A small network was shown many inputs. Here are its activations along a few directions, one row for each input.
In each table, some parts of the input vary, and every possible input appears once, in random order.
Descriptions start from the smaller parts, as in this example, which fits no table here: one of 2 separate values, together with either a single point or one of 9 places around a ring or (one of 6 places along a line, together with one of 8 places around a ring).
Shared parts are said once, and a part with two or three values counts as separate values.

Rows:
x1: [ 3.81  0.45  3.66 -5.86  7.57  5.28  0.32  2.27  8.82  4.85  2.32  3.93
 -3.41 -1.09 -0.89  2.97 -0.65 -7.04 -3.62 -3.36]
x2: [-2.06 -0.57  2.17 -0.95 -0.35 -4.56 -0.93 -1.46  1.07 -0.01 -1.81 -3.77
  0.96  0.06 -1.07  1.88 -1.42 -1.24  2.52 -1.03]
x3: [ 2.97  0.01  4.85 -2.23  3.37  8.64  2.09  3.46  4.04  3.52  5.91  7.84
 -2.93 -2.09  0.98 -0.24  0.65 -2.24 -6.29 -0.25]
x4: [-2.02 -0.69  2.36 -0.88 -0.38 -4.38 -0.87 -1.37  1.07  0.07 -1.78 -3.72
  1.36 -0.06 -0.99  1.61 -1.44 -0.92  2.63 -0.94]
x5: [ 1.01  1.28 -6.33  1.37 -0.20 -0.08 -0.67 -0.83 -2.57 -1.43 -1.41 -0.38
  0.15  1.69  0.45 -0.96  0.21  1.22  1.22 -0.10]
x6: [-1.91 -0.69  2.34 -0.83 -0.28 -4.03 -0.82 -1.44  0.96  0.05 -1.66 -3.95
  1.39 -0.13 -1.10  1.49 -1.45 -0.74  2.52 -0.70]
x7: [-1.99 -1.44  3.18  2.48 -4.09 -1.04  0.75  0.20 -2.78 -1.25  0.35 -0.59
  1.75 -1.07  0.36 -1.55  0.93  3.25 -0.18  2.66]
x8: [ 0.84  1.20 -6.06  1.51 -0.09 -0.44 -0.53 -0.74 -2.45 -1.42 -1.30 -0.22
  0.11  1.74  0.65 -0.67  0.34  1.02  1.29 -0.37]
x9: [-2.11 -1.43  3.35  2.48 -3.95 -1.29  0.81  0.13 -2.86 -1.31  0.56 -0.56
  1.51 -1.03  0.35 -1.32  0.94  2.99 -0.24  2.57]
x10: [ 1.01  1.14 -5.90  1.33 -0.18  0.17 -0.68 -0.84 -2.68 -1.42 -1.43 -0.74
  0.37  1.46  0.20 -1.32  0.10  1.43  1.13  0.40]
x11: [-2.31 -1.25  3.00  2.57 -4.07 -1.61  0.67  0.17 -2.69 -1.26  0.13 -0.46
  1.00 -0.74  0.49 -1.29  1.05  2.52 -0.18  2.02]
x12: [-2.12 -0.44  1.87 -0.97 -0.46 -4.67 -1.01 -1.48  1.04 -0.04 -2.08 -3.69
  0.65  0.17 -1.06  1.93 -1.33 -1.50  2.42 -1.22]
x13: [ 1.12  1.12 -6.16  1.34 -0.26 -0.08 -0.65 -0.79 -2.47 -1.40 -1.52 -0.47
  0.42  1.61  0.44 -1.25  0.21  1.32  1.29  0.16]
x14: [-2.22 -1.39  3.31  2.53 -4.00 -1.48  0.80  0.18 -2.81 -1.33  0.53 -0.45
  1.32 -0.93  0.44 -1.22  0.99  2.82 -0.23  2.38]
x15: [ 5.98  2.71 -5.65 -3.88  7.36  9.56  0.73  2.54  4.32  2.38  3.18  7.24
 -4.65  0.42  0.75 -0.08  0.88 -2.87 -4.30 -2.23]
The inputs of x3 and x1 match in every part but one. If x14 is changed in the same way as x3 into x1, which row does it become?
Answer: x2
What do these inputs look like to the network?
Answer: one of 3 separate values, together with either a single point or one of 4 places along a line
Which other rows does x8 become when the choice among 3 separate values takes its other values? List them by row number.
Answer: x11, x12

Rows:
x16: [ 0.87  0.23 -0.79  0.11  0.56  1.15  0.30  0.44  0.31  0.39  0.54  1.36
 -0.32  0.23  0.54 -0.10  0.22 -0.45 -0.63 -0.38]
x17: [ 0.68  0.18 -0.07 -0.69  0.89  1.43  0.11  0.29  0.45  0.28  0.54  0.58
 -0.40 -0.29 -0.23 -0.15  0.03 -0.01 -0.66  0.26]
x18: [ 0.40 -0.02  0.47 -0.38  0.46  0.52  0.19  0.42  0.97  0.58  0.27  0.90
 -0.45 -0.05  0.22  0.20  0.17 -0.81 -0.52 -0.46]
x19: [ 0.81  0.06  0.16 -0.12  0.51  1.46  0.54  0.62  0.48  0.55  0.67  1.25
 -0.38 -0.14  0.35 -0.28  0.32 -0.24 -0.84  0.08]
x20: [ 0.22 -0.11  1.09 -0.36  0.53  0.91  0.22  0.58  0.82  0.48  0.64  0.88
 -0.44 -0.35  0.03  0.14  0.21 -0.45 -0.79 -0.11]
x21: [ 0.35  0.00  0.76 -0.79  0.97  0.96 -0.04  0.26  0.89  0.47  0.55  0.32
 -0.20 -0.38 -0.33  0.25 -0.24 -0.43 -0.52 -0.08]
x22: [ 0.49  0.12  0.36 -0.76  0.84  0.76 -0.18  0.25  1.04  0.70  0.12  0.38
 -0.30 -0.11 -0.24  0.12 -0.31 -0.80 -0.37 -0.35]
x23: [-5.56 -1.37 -0.07  4.47 -7.56 -9.46 -1.15 -3.43 -6.71 -4.17 -4.13 -7.57
  4.16  0.78 -0.44 -0.89 -0.61  4.79  5.44  2.34]
x24: [ 0.70  0.32 -0.74 -0.66  1.14  0.69 -0.03  0.13  0.79  0.35  0.09  0.41
 -0.43  0.16 -0.02  0.27 -0.07 -0.66 -0.15 -0.53]
x25: [ 0.51  0.37 -0.65 -0.55  0.88  1.01 -0.19  0.02  0.25  0.11  0.56  0.61
 -0.55 -0.02 -0.20  0.23 -0.16 -0.33 -0.60 -0.20]
x26: [ 0.53  0.21 -0.51 -0.27  0.77  0.58  0.24  0.42  0.71  0.25  0.15  0.89
 -0.71  0.18  0.32  0.21  0.44 -0.62 -0.36 -0.57]
What do these inputs look like to the network?
Answer: either a single point or (one of 2 separate values, together with one of 5 places around a ring)
Which other rows does x25 become when the choice among 2 separate values takes its other values? List them by row number.
Answer: x16
